A small network was shown many inputs. Here are its activations along a few directions, one row for each input.
Each table varies a few parts of the input and shows all the possible inputs, shuffled.
A made-up example of a description, with smaller parts first: one of 4 places along a line, together with either a single point or one of 9 places along a line or (one of 3 separate values, together with one of 5 places around a ring).
Shared parts are said once, and a part with two or three values counts as separate values.

Other details of the inputs vary at random and push rows far along two fixed directions, the same in every table; ignore that.
These rows show it; all are for the same input, with only those details redrawn:
[-16, 28, 5, 13, -23, -17, -22, -18, -17, 48, -34, -7]
[-23, 48, 34, 26, -28, -32, -27, -50, -18, 63, -53, -8]
[-3, -14, -34, -8, 12, 10, 7, 61, -4, -51, 22, 6]
[-15, -9, -46, -28, -37, 23, -12, 34, -24, 58, -29, -15]
[-17, 40, 28, 18, -26, -26, -22, -34, -17, 55, -46, -9]
[-9, -36, -76, -31, -25, 26, -1, 75, -15, 12, 9, -6]
[-12, 29, 9, 13, -7, -11, -3, -3, -4, 2, -15, -8]
[-1, 26, 22, 17, 15, -17, 3, 11, -4, -32, -1, -3]

Rows:
row 1: [19, 83, 70, 63, 21, -54, 23, -78, 26, -17, -31, 14]
row 2: [16, -10, -24, -4, 18, 0, 19, 58, 7, -70, 32, 15]
row 3: [15, -69, -70, -30, -31, 35, -10, 17, -17, 23, -15, -28]
row 4: [3, 50, 30, 29, -35, -39, -5, -56, -5, 69, -51, 3]
row 5: [-1, 6, 85, 7, 55, 23, 3, 3, 35, -66, 81, 39]
row 6: [10, -55, 14, 13, -45, 43, -46, 2, 24, 27, -2, -3]
row 7: [1, -26, -3, 1, -37, 55, -16, 63, 27, 10, 20, 20]
row 8: [-4, 20, 42, -15, 71, -9, 31, -23, 12, -84, 53, 20]
row 9: [13, 4, 46, 40, 55, -28, -2, -35, 14, -96, 14, -29]
row 10: [42, -41, -36, 4, 19, 8, 24, -1, 19, -43, 7, -11]
row 11: [11, -7, -4, -25, 58, 0, 51, -2, 15, -56, 54, 28]
row 12: [-12, -41, -61, -71, -17, 28, 28, 14, -15, 61, 18, 7]
row 13: [-13, -3, -35, -18, -31, 6, -18, 24, -23, 51, -26, -9]
row 14: [36, -47, -33, 1, 12, 3, 11, 8, 6, -36, 12, -15]
row 15: [-41, 23, 37, -17, 4, -25, -14, -70, -22, 75, -20, -2]
What do these inputs look like to the network? -> one of 3 separate values, together with either a single point or one of 4 places along a line
Changing only the choice among 3 separate values turns row 9 into row 15. The same change can be made to row 3. Which row results? -> row 8
List by row number the other rows that have the choice among 3 separate values in common with row 13. -> row 1, row 2, row 4, row 7
Change only the choice among 3 separate values in row 4. List by row number the other rows that result. -> row 12, row 14
